A small network was trained on invented records. Each row is its activation on one of them, seen along a few directions.
After each row come some of the record's fields: B, S, C.
Not every record has every field; a missing one is left out.
Other fields move the rows too, some of them a lot.
In the rows, 128 means zero.
[137 123 138 123 134  87 114 138 182 138]	(C c1)
[137 142 170 128 117  93 130 158 187 134]	(B b2; S s2; C c2)
[149 147 113 127 141 161 125 134 102 141]	(B b1; S s1; C c3)
[124 123 136 117 117 157 111 129 129 134]	(B b2; S s1; C c2)
[115 112 133 117 144  69  94 119 179 131]	(C c1)
[119 113 112 113 132  97 104 119 144 125]	(C c1)
[118 105 172 120 115 117 150 152 161 138]	(B b2; S s2; C c2)
[102  95  53 113 157 131  92 126 102 111]	(B b1; S s1; C c1)
[136 147 117 143 136  83 102 138 193 124]	(B b1; S s2; C c1)
[105 122 106 128 119 156 137 118 113 128]	(B b1; S s1; C c1)
[143 120 166 124 115  83 137 104 208 129]	(B b2; S s2; C c2)
[116 101 110 124 142 114 140 127 153 156]	(B b1; S s1; C c2)
[145 146 194 141 101 105 129 151 189 134]	(B b2; S s2; C c2)
[126 148 132 123  97 140 144 123 120 125]	(C c1)
[120 112  63 129 167 154 100 112  67 100]	(B b1; S s1; C c3)
[114 119 145 129 135  97 110 122 161 139]	(C c2)
[135 119 145 141 122 154 127 130  98 102]	(B b2; S s2; C c3)
[123 148 141 129 122 138 142 125 128 118]	(C c1)
[124 139 129 124 100 152 146 132 118 129]	(C c1)
[123 113 112 126 142 133 112 115  93 118]	(C c3)
[115 142 133 134 140  99 100 114 191 144]	(B b1; S s1; C c2)
[136 137 163 147 117 119 136 140 171 150]	(C c2)
[110 165 168 121  77 200 162 150  71 144]	(B b2; S s1; C c1)
[149 162 185 115  95 153 181 108 149 153]	(B b2; S s1; C c1)
[127 104 116 102 140 172 129 131 107 125]	(B b2; S s1; C c3)
[102  97  65 107 175  92 109 145 126 101]	(B b1; S s2; C c1)
[161 156 163 127 115 167 123 144 106 140]	(B b2; S s1; C c3)
[116 128 166 119 133 112 109 126 162 144]	(B b2; S s1; C c2)
[146 127  98 124 155 149 135 143  73 141]	(B b1; S s1; C c3)
[123 122 118 113 124  94 110 119 147 127]	(C c1)
[125 104  47 132 146 121 106 106  59  90]	(B b1; S s2; C c3)
[128 111  72 122 167 157 134 140  56 124]	(B b1; S s1; C c3)
[117  99 125 101 131 111 128 128 139 117]	(B b2; S s2; C c1)
[132 122 130 111 124 177 120 142 105 127]	(B b2; S s1; C c3)
[118 112 123 112 147  78  95 118 163 125]	(C c1)
[118  91  93 123 153  84 140 138 177 127]	(B b1; S s2; C c2)
[137 153 108 132 149 156 117 139 118 132]	(B b1; S s1; C c3)
[104  94  82 112 157 120 124 139 121 137]	(B b1; S s1; C c2)
[123 149  92 117 162 162 122 114  57 126]	(B b1; S s1; C c3)
[149 160 185 148  82 131 136 147 179 119]	(B b2; S s2; C c1)
[138 126 125 148 139  97 150 152 135 140]	(B b1; S s2; C c2)
[127 129 151 124 100 136 146 142 147 113]	(B b2; S s2; C c1)
[128 172 186 134  78 142 157 124  97 145]	(B b2; S s2; C c2)
[128 138 130 155 135 107 128 139 149 132]	(B b1; S s2; C c2)
[125 149 137 127  92 137 143 121 121 127]	(C c1)
[134 120 104 122 165 143 118 123  97 112]	(C c3)
[127 115 117 110 127 101 116 138 170 135]	(C c1)
[110 103  81 113 179  84 101 129 121  93]	(B b1; S s2; C c1)
[124  96  81 127 147  92 113 141 166 118]	(B b1; S s2; C c1)
[134 133 148 122 129  86 121 139 196 139]	(C c1)
[159 132 150 141 123 142 124 144 134 111]	(B b2; S s2; C c3)
[143 132 122 138 128 176 141 122  70 125]	(C c3)
[136 159 162 140  98 139 154 134 145 135]	(C c1)
[128 129 159 139  88 176 128 133 123 150]	(B b2; S s1; C c2)
[134 127  95 119 161  60 101 146 169 118]	(B b1; S s2; C c1)
[130 133 157 134 126 104 125 137 173 145]	(C c2)
[104 119  83 142 154 121 122 127  96  93]	(B b1; S s2; C c1)

Here are new rows. What are their fields?
[127 149 131 129 146 116 124 128 148 141]	(B b1; S s1; C c2)
[130  90 109 101 138  92 101 115 180  96]	(B b2; S s2; C c1)
[115 123 109 150 119 146 121 138 129 150]	(B b1; S s1; C c2)
[165 154 173 124 113 175 138 142 122 148]	(B b2; S s1; C c3)
[118 121  93 124 127 120 112 136 145 136]	(B b1; S s1; C c1)
[151 146 160 124 116 169 138 147  91 140]	(B b2; S s1; C c3)
[126 118 135 108 107 129 140 141 136 114]	(B b2; S s2; C c1)
[130 116  83 112 146  98 109 146 135 142]	(B b1; S s1; C c1)
[144 119  87 116 163  53 111 152 146 128]	(B b1; S s2; C c1)
[118 115 117 127 140 129 110 112  94 119]	(C c3)
[130 121  71 113 185 137 109 117  81 115]	(B b1; S s1; C c3)
[133 108 153  92 128 101 121 119 200 139]	(B b2; S s1; C c1)
[125 126 126 119 150 102 116 127 159 121]	(C c1)
[125 117 136 121 139  81 103 124 173 134]	(C c1)
[117 141 103 139 128 112 118 118 110 126]	(B b1; S s2; C c2)
[134 130 134 146 118 164 132 115  71 129]	(C c3)
[135 129 138 114 112 102 113 135 174 113]	(B b2; S s2; C c1)
[126 119 110 126 125 100 150 119 186 125]	(B b1; S s2; C c1)
[122 131  99 126 115 110 138 138  97 122]	(B b1; S s2; C c1)
[138 111  93 112 152 126 134 107 101 137]	(B b1; S s1; C c3)
[123 115 128 124 123 120 120 136 148 141]	(C c2)
[129 103  93 113 149  90 104 121 197 140]	(B b1; S s1; C c1)
[134 106 156 126 129 124 144 118 127 111]	(B b2; S s2; C c3)
[114 149 154 123 107 142 148 130  98 117]	(B b2; S s2; C c1)
[101 101  99 141 166 100 130 133 126 108]	(B b1; S s2; C c2)
[128 107 102 106 135 103 106 133 147 127]	(C c1)
[112 126 156 144 120 105 119 119 157 141]	(C c2)
[132 145 164 110  86 175 167 123 132 142]	(B b2; S s1; C c1)
